A small network was shown many inputs. Here are its activations along a few directions, one row for each input.
Each table varies a few parts of the input and shows all the possible inputs, shuffled.
A made-up example of a description, with smaller parts first: one of 4 places along a line, together with either a single point or one of 11 places around a ring or (one of 3 separate values, together with one of 5 places around a ring).
Shared parts are said once, and a part with two or three values counts as separate values.

Other details of the inputs shift rows strongly along two fixed directions, in all tables alike. That doesn't count.

Table:
x1: [  28 -115   26   -9   10    9   16  115  -19  -20   31    8  -46  -30]
x2: [  5  42 -26  13  17   9  11 -17   6  21 -15 -22  -3  -6]
x3: [-20   8  10 -25 -21 -23  -5 -11  -6  -5  19  14  30   3]
x4: [  2  30 -40  14   4  -1  19  -9  35   4  -9 -13   7  -3]
x5: [-15  -3  40 -14 -15   0 -24 -14 -44 -22  -2  26  14  26]
x6: [ 58 -77  -3  31  46  28  42 113  25 -14  -2 -24 -55 -32]
x7: [-25  -1  17 -12 -10   3  -6 -33 -24  11   9  17  -5  13]
x8: [ 17  52 -45  26  10   6  27  -5  49   4 -15 -31  13 -15]
x9: [-27 -10  14  -9  -5 -11   1 -27   7  -8  11  24   5  21]
x10: [ -6  14 -12   3   9 -11  14  -8  21   0  -5  -1   8  13]
x11: [  5  30   4   2  10  16  -1 -14 -15  -2 -19 -11  12 -11]
x12: [-17   6  35 -13 -17 -10 -23  -8 -37 -12   6  25   6  30]
x13: [-42  -8  44 -40 -33 -28 -10 -10 -27  -4  11  39  29  21]
x14: [ 19  58 -26  22  24  16  13 -10  15  18 -21 -33   2 -19]
x15: [ 60 -57 -16  36  31  35  19 117   4  -3   7 -21 -80 -31]
x16: [-42 -28  24 -33 -28 -19 -17 -31 -18  -4  35  47  21  15]
x17: [-31 -14  40 -33 -24 -13  -2 -11 -25 -12   0  27  33  10]
x18: [-29  -6  34 -21 -21 -23  -7  -3 -12 -14   9  28  23  29]
x19: [-29  -2  14 -26 -23 -10 -29 -17 -40   4  24  22  11  22]
x20: [-23  -4  35 -23 -36   3 -34 -13 -48 -24   4  32  15  25]
x21: [ 26  23 -24  20  -1  -8 -16 -23  36   7 -39 -33   8 -13]
x22: [ 28  57 -40  23  26  25   5 -20  16   4 -15 -44  17 -29]
x23: [ 32  32 -35  28  17 -11 -12 -27  40  20 -31 -48  19 -33]
x24: [  2  28 -24  10  -6   8  -3 -12  -2   5  -3  -7  -6  10]
x25: [ 21  34 -36  24   9  17  28  -4  41  -6 -21 -32  19 -19]
x26: [ 27  22 -10  15  14 -13 -13 -26  37   7 -41 -35   7  -3]
x27: [  30 -104   12   15    9   30    8   93  -20   -6   31   13  -89  -11]
x28: [ 21  47 -36  29  26  11  16 -16  19  12 -17 -30  -7   3]
x29: [ 25  64 -43  23  22  17   5 -14  22  16  -6 -42  10 -22]
x30: [  5  29 -38   4  10  -8  16 -16  29  12   4 -14  20 -13]
x31: [  31 -105   25   14   23   22   14   89  -23   -8   29   11  -90   -5]
x32: [  5  36 -36  17  27   9  33 -32  48  21 -12 -17   6 -22]
x33: [-45 -24  21 -23 -34 -14 -14 -26 -11 -13  21  45   9  25]
x34: [-33 -17  23 -24 -26  -2 -28 -32 -37   5  33  30   5  21]
x35: [-40 -12  25 -36 -21 -25  -4 -12 -20   2   9  35  18  19]
x36: [-22 -24  47 -31 -27 -35 -42 -24 -22   4 -21  17  17  10]
Description of these inputs: one of 4 separate values, together with either a single point or (one of 2 separate values, together with one of 4 places along a line).
Changing only the choice among 4 separate values turns x24 into x19. The same change can be made to x33. Which row results?
Answer: x16
Change only the choice among 4 separate values in x35. List by row number the other rows that result.
Answer: x4, x10, x30

Table:
x37: [ -5 118 -41  27 -11 -12 -13 -99  44   9 -40 -38  48  11]
x38: [-17   6   3  -5 -27  -9 -19 -34 -21   0   6  16  -2  35]
x39: [  9 -56  25  -5   7  21  16  81 -49  -6  38  18 -46  -9]
x40: [  1  29   8  -6  -1  -4  -9  -9  -9 -11 -22 -15  38 -13]
x41: [-28   0   0  -3   0 -31  27 -17  54  -4   6  17  31   7]
x42: [ -4  17   6 -12 -13 -24 -41 -51  -8  10 -27  -3  35  -2]
x43: [  28 -106   30   -6   -9  -10  -33   93  -29  -15   12    5  -47  -17]
x44: [  16 -107   35  -15   -8  -12  -37  101  -31  -13   11   14  -47  -12]
x45: [-50 -14  50 -44 -32  -2 -33 -43 -69 -11  34  45  19  30]
x46: [-10   5  -7  -1 -22   6 -17 -19 -20  -2  31   4  -6  12]
x47: [-49 -27  63 -58 -58 -35 -55   0 -66 -23   8  49  41  34]
x48: [ 49 -47 -46  13  52 -14  63  71  83   9   2 -36 -11 -50]
x49: [ 59  21 -45  52  54  41  57  47  30  10 -19 -51 -42 -31]
x50: [ 64 -23 -32  49  28  18  16  62  39   3 -17 -38 -59 -28]
x51: [ 69   7 -31  54  53  37  45  67  43   1 -30 -52 -42 -41]
x52: [-92 -24  24 -62 -53 -35   6 -40 -17  -8  52  80  36  26]
x53: [ 58 -11 -39  45  54  41  39  37  23  10 -18 -48 -49 -33]
x54: [ 10 -71  32   0  21  20  16  97 -39 -13  19  20 -65   2]
x55: [ 35 -54 -51  33  39  20  82  62  79  13   8 -16 -38 -35]
x56: [ -5  94 -11  12  -1   4   7 -73  17  -5 -37 -18  50  10]
x57: [ 68  -9 -21  32  46  22  17  55  35  26 -37 -61 -23 -57]
x58: [-90 -64  52 -59 -55 -42  -1 -17 -21 -13  42  89  30  48]
x59: [ -4  -2  23   0  -8 -11 -32 -28  -4  -6 -15   5  -3  10]
x60: [-10 119 -54  25   1  14   9 -89  29   2 -24 -29  56  16]
x61: [  24 -118   62  -16    1   -1  -19   91  -40   -9    7    8  -40  -22]
x62: [ -2 116 -36  18  -5   4   0 -83  36   0 -40 -26  59  16]
x63: [-20  39   7  -8   0  11  -9 -47 -22  18  11   2  15   7]
x64: [ -1 -88  25 -10  -1  20  -8 105 -56 -17  54  37 -55   1]
x65: [ 60 -13 -31  45  36  28  29  75  32 -12 -17 -38 -47 -29]
x66: [-61 -27  72 -42 -40 -12 -39 -30 -64 -10  14  50   9  48]
x67: [-52  78 -50 -14 -18 -10  43 -96  60  16  16   6  58  -9]
x68: [-10   4   1  -3 -16  -1 -17 -11 -13   4   4   3 -13  26]
x69: [  13 -103   37  -12    1    7  -13   82  -50   12   44   34  -79   -8]
x70: [  -9  100  -45   22    8    0   -5 -108   26   21  -33  -30   37    9]
x71: [ -3  18  20   0  -6   5 -18 -39  -2  -4 -24   1  17  12]
x72: [ 28  79 -69  38  24  25  15 -26  40  35  -1 -47  -3 -20]
x73: [-40 -17  16 -23 -21 -39  18 -27  29 -12  15  39  43  24]
x74: [-51 -12  43 -42 -30 -23 -46 -55 -54  -5   7  47   6  48]
x75: [-36  24  -3 -36 -13 -56  14 -49  42   3   6   6  70   6]
x76: [ 66  10 -37  40  54  22  35  74  34   7 -33 -59 -25 -61]
x77: [  9 -69  25  -5  14  27  16  85 -50 -17  44  23 -55  -8]
x78: [-59 -19  53 -49 -48 -14 -37  -7 -64 -26  26  62  12  61]
x79: [ -7  38  10  -3 -13 -15 -28 -69   4   2 -25   1  19  18]
x80: [ -1   4  34  -9  -2   5 -19 -23  -4  -4 -18   1   6  13]
x81: [ 72  14 -54  44  40  24  25  60  45  -1 -29 -63 -14 -53]
x82: [ 31  81 -70  33  25  39  29 -26  33   8   1 -41  13 -15]
x83: [  2  95 -31   7   0 -21 -23 -92  27  31 -51 -42  56 -13]
x84: [-56 -32  49 -42 -46 -26 -53 -39 -80  -4  40  67   7  34]
Changing only one part turns x50 into x37. The same change can be made to x65. Which row results?
Answer: x62
Changing only one part turns x44 into x43. The same change can be made to x41. Which row results?
Answer: x73
Describe the family of inputs behind these rows.
Answer: one of 2 separate values, together with one of 4 places along a line, together with either a single point or one of 5 places around a ring
Change only the choice among 2 separate values in x49. List by row number the other rows that result.
Answer: x54
Change only the choice among 2 separate values in x79. List by row number the other rows that result.
Answer: x59
Change only the place on the ring of 5 in x64. List by row number the other rows that result.
Answer: x39, x63, x69, x72

Table:
x85: [-17  19 -25   9 -12 -11  15 -28  43 -13   9   8  20   4]
x86: [ 29  -4 -17  23  30   1  35  47  28  12 -24 -21 -30 -13]
x87: [-29   1 -16  -8 -16 -25   6  -3  24   1  24  20  17  12]
x88: [-19 -20  35 -19 -17 -14 -34 -34 -38   7  16  17   1  15]
x89: [-16  26  -9   4 -12 -13  32 -17  31 -17  -3   5  35  11]
x90: [  4 -67  13   0   1  12   3  25   2  -2   5  18 -42  -1]
x91: [ 12 -54  36 -14   2  16 -17  60 -43 -16  13   7 -15 -24]
x92: [ 42  -7 -27  34  30   2  -1  36  27  18 -16 -35 -40 -12]
x93: [-41 -28  18 -29 -25 -12  -5 -16  -5   4  51  42  21   8]
x94: [ 27  23 -38  26  10  22  -5  -9   6  15  -8 -44   5 -36]
x95: [-15   6 -10 -11  -5 -15  -8 -24   2  27   3   9  -2  -1]
x96: [ -7  28   3   7  -6  -5  17 -25  20  -8 -37  -2  14  10]
x97: [-18  24  -7 -10  11 -11  11 -18   1  19 -18   0  17  -1]
x98: [ 13 -56  11 -12 -13   0 -28  64 -36  -3  18  -7 -35 -31]
x99: [  6  75  -3  18   4  -8  -5 -58  24  -4 -42 -24  33  17]
x100: [  8   1  -4   1 -21   6 -24 -27 -18  -8  -5  -6  22   2]
x101: [ 44 -19 -20  39  37  24   8  12  25   6 -15 -36 -37 -20]
x102: [ -8   0  42 -26 -37  -8 -34  -1 -33 -33 -12  23  32  23]
x103: [ -7  54 -32   6   5   6   6 -73  32  30 -12 -16  18 -12]
x104: [ 22  -8 -37   7  36   3  52  48  34  12  15 -17  -9 -30]
x105: [ 18  74 -33  20 -18  -3 -19 -64  20  -5 -32 -30  41   1]
x106: [ 50  -3 -14  32  28  31  14  40  10  -8 -20 -32  -7 -32]
x107: [-22  59  -1  10  -1  51   8 -14 -59  -8  25  20 -22  37]
x108: [-44 -23  34 -29 -24  -5  13 -14  -7 -27  27  38  33  20]
x109: [  0  28 -38  14  19  -7  45  14  44   5  -1 -15  23  -3]
x110: [ -8 106 -50  30   2  49   5 -68 -27  13  21  -5 -12  34]
x111: [-16 -19  32 -13 -27 -21 -44 -29 -21 -13  -7  23   0  39]
x112: [ -7   4  -1  -9   3 -16 -28 -22 -15  14  -3  -5  -3   1]
x113: [-35 -23  41 -27 -16  -2  -4 -24 -20 -14  -6  31  14  24]
x114: [-24 -12  52 -23  -7 -13 -25 -24 -44  -4   5  21  15  10]
x115: [-16  25 -38 -10   3 -17  16 -27  28  17  23   8  24  -9]
x116: [ 27  -8 -10  16  36  25  37  25  23  21 -10 -24 -25 -33]
x117: [ 24 -25 -41  30  28  20  40  24  55  -3  17 -15 -19 -30]
x118: [  6  50   3  -4 -14  -9 -18  -2  -4  -7 -18 -14  35   1]
x119: [-20   4  38 -36 -26 -16 -37   3 -48 -11   4  19  26   1]
x120: [  4 -76  21  -2  -8  -5  -1  49  -3 -11   3  22 -52  11]
x121: [ -5 -72  20 -26  11   7  35  59 -10  -7  40  23 -18 -13]
x122: [ 16 -54  39   0  15   8  -4  34 -21 -17  -7   6 -30   3]
x123: [ 40   6  -7  27  38   7  10  48  21  12 -25 -35 -25 -10]
x124: [ 21 -39   4  -7 -17  -6 -25  58 -20  -6   8  -7 -27  -2]
x125: [-20   5  -2  -3 -14 -18 -10 -13  12  12  -8  13  -4  13]
x126: [-19  -1  41 -34  -8 -28 -28 -12 -38   1   1  16  10  16]
Describe the family of inputs behind these rows.
Answer: one of 2 separate values, together with either a single point or (one of 4 places along a line, together with one of 5 places around a ring)
Changing only the choice among 2 separate values turns x125 into x86. The same change can be made to x87. Which row results?
Answer: x109
Change only the choice among 2 separate values in x110. List by row number the other rows that result.
Answer: x107
Change only the choice among 2 separate values in x122. List by row number the other rows that result.
Answer: x101
A walk changes only the place on the line of 4. It starts at x108 and steps to x113. List the rest of the walk in order.
Answer: x122, x106
